Each row below is a small network's average activation on inputs in which a field has the value named, seen along a few directions.
Values that are neighbours, or in one group, have similar rows; names and order tell nothing.

Other fields vary at random and push rows far along two fixed directions, the same in every table; ignore that.
To show where, the next rows are all for the same value of a field, averaged over different records:
[-25 -15   5  24  35   3 -22 -34  23  17 -40  12  14  -4  36   7 -22  -5
  29   4  69]
[ -3  -3 -16  13   9   0 -28  -8  14 -33   5   2  -6   1  12   0  -5  -6
  27   6   2]
[ -2  -3  -2   7   3  -5 -16  -4   6  -4  -5   2   1   0   2  -2  -2  -2
  12   3  14]
[-17 -11 -15  21  24   7 -31 -24  23 -32  -9   4  -3  -2  29   4 -15  -9
  41  11  23]
[  3   1  33  -6 -18 -21  13   8  -8  65 -27   0  15  -2 -20 -10   6   6
 -27 -12  39]
[  6   3 -40  11   0   2 -40   4  12 -88  38  -4 -22   4   6   0   0 -10
  37  15 -47]
[  7   2  16  -5 -21 -20   4  13  -8  33 -10  -3   7   0 -19  -9   8   4
 -16  -6  12]
[ 23  10  -8  -9 -35 -15  -7  26  -9 -19  30  -9  -7   5 -34 -11  16   2
 -14   0 -39]

Field POGA:
peme: [  1  -5   2 -20   1  17  24  14  -4   6   2   0   3   5  -4  -6   3   3
 -21 -20 -18]
lodu: [ 12   6  -8 -14 -29 -15  12   7 -12 -17  22  -7   1  13 -25  -7  -1   8
  -6 -10 -34]
koze: [ -3 -11   9 -21   9  19  29  16  -3  29 -19   2   9  -1   3   4  -3   5
 -20 -14   4]
sodep: [ -7   6   8  16  24  21  18 -28  -9  21  -8   6  -2 -11  26  13  -4  -3
  -3   6  19]
nupo: [  6  14   5   7  -8   6  16   9  -3   9  18  -2  -9  -9  -2   6  15   6
 -18  12 -20]
safef: [-18  -9   5 -12  14   8  17 -17  -6  24 -26  10   8  10  11   4 -19  -2
  -2 -17  31]
lugi: [-11   4  -4  19  26  19   3 -22   0  -6  -1   1  -6 -14  32  20  -2  -6
  11  16   4]
feve: [  7   8   4 -10 -21 -22   3  12 -11   4   6  -3   4  10 -21  -5   3   6
 -16  -5  -8]
nilog: [  1   0   5   5   6   1 -10   5   4   7   1  -1   1 -13   0   2   7   3
  -1  19  -2]
doru: [ 18   7   0   2 -18   3   6  23  -9  -3  25  -8  -7  -9 -18  -4  24  -1
 -15  18 -37]
talev: [  0  -5  -7 -17   6  12  19   2  -2  -7  -1   1  -3   8  -3   1  -3   1
 -10 -20 -15]
nemol: [  4   4  -6   9   5   4 -23   1  14 -37  12  -4 -11  -1   9   1   0  -5
  21  15 -12]
fege: [  8   1  17  -7 -21 -20   4  10  -6  33  -9  -4   7  -1 -23  -9   9   4
 -19  -7   9]
zomo: [-10  -5  -2  -9   8  -4   9 -15  -5  -2  -4   5   4   9   2   1 -13   1
   7 -14   5]
POGA is arranged as a line.
Going along POGA from koze by way of its neighbour peme, in what order are lodu, nilog, nemol, fege met?
> lodu, fege, nemol, nilog
Fewest steps between talev and sodep?
> 11
Which values are neighbours of nupo? Give them in the order they are listed.
> lugi, doru

Field ZUDAZ:
gatu: [  5   1  -1  -1   0   8  10   8  -7   4   4   1  -6  -7  -3   4   6  -1
 -10   1 -12]
patil: [-13  -3 -38  15  22  13 -31 -20  15 -79  20   4 -17  11  31   7 -18 -11
  48   6 -15]
lupef: [  5   4   5   1 -13 -11   2   6  -6   8   8  -1   2  -4 -15  -1  10   2
  -9  11  -8]
kon: [-10  -5   0  10  13   0 -17 -12  13  -4  -6   1   3  -5  15   2  -2  -1
  18  14  18]
tudat: [ 13   6   8  -6 -24 -14  -4  21  -3   5   6  -5  -1   1 -21  -7   6   4
 -16   0 -13]
zikod: [  5   4   0   2  -6   6  11   7  -7   9   9  -1  -6  -6  -5   0  10   0
 -12   1 -13]
dibob: [ 22   9  -3 -28 -36 -13  20  29 -25 -10  29 -10  -4   9 -42 -11  12   8
 -29 -11 -59]
gador: [ -5  -5  38 -23  -4  -9  37   2 -14  87 -37   4  25   0 -16  -3   1  12
 -42 -21  39]
luni: [ -5  -2  -4  -2  13  14   4   0   5 -10  -2   3   0   1  15   5  -3  -1
   7   0  -1]
gom: [  6   9  -3   6  -5  -7  -5   0  -6  -8  12  -3  -4  -6  -3   4   5   1
   0  10 -14]
ruvet: [  3  -4 -13   1  -2  -2 -13   0   7 -28  10  -3  -6   5  -3  -4  -2  -2
  13  -7 -12]
buni: [-13  -6  11   2  10  -4   1 -18   7  27 -24   7   9   4   9   1 -11  -1
   3 -15  43]
kaz: [-18 -10  15  -2  24   9  14 -13   6  39 -32   8  15   0  22   5 -10   3
  -5  -8  44]
famup: [  5   7  10   5  -5   3  11   0  -6  19   2  -2   0  -5  -2   0   9   1
 -11   1   1]
zoso: [ 9 11  7  4 -8 -4  6  1 -7  7  7 -3 -4 -4 -6  0  8  0 -9  6 -7]
sumut: [ 14   8  -5 -18 -28 -10  12  17 -19 -13  21  -6  -4  13 -27  -8   5   4
 -16  -9 -38]
vimi: [ -9 -13 -13  13  19   4 -22 -15  17 -21 -11   3   2  -1  18   0 -11  -7
  29   1  21]
piguk: [ -6  -4  -4   3  17  17   2  -8   5  -3 -10   2  -2  -4  18   8  -6  -4
   6   3   8]
sur: [-15 -12  -1  16  20   2 -19 -16  14   3 -25   7   8  -3  23   3 -15  -7
  21   3  42]
rufab: [  8   5  -9   2  -6  -4 -19  11   8 -32  20  -5 -10   2  -6  -3   4   0
  12  12 -25]
ZUDAZ is arranged as a ring.
Going along ZUDAZ from vimi by way of its neighbour sur, in what order are lupef, gador, gom, zoso met?
> lupef, gom, zoso, gador
Fewest steps between patil and piguk?
> 6
Which values are neighbours of zikod? Give them in the order they are listed.
> gatu, famup
Which values are neighbours of rufab? Give them in the order they are listed.
> kon, tudat
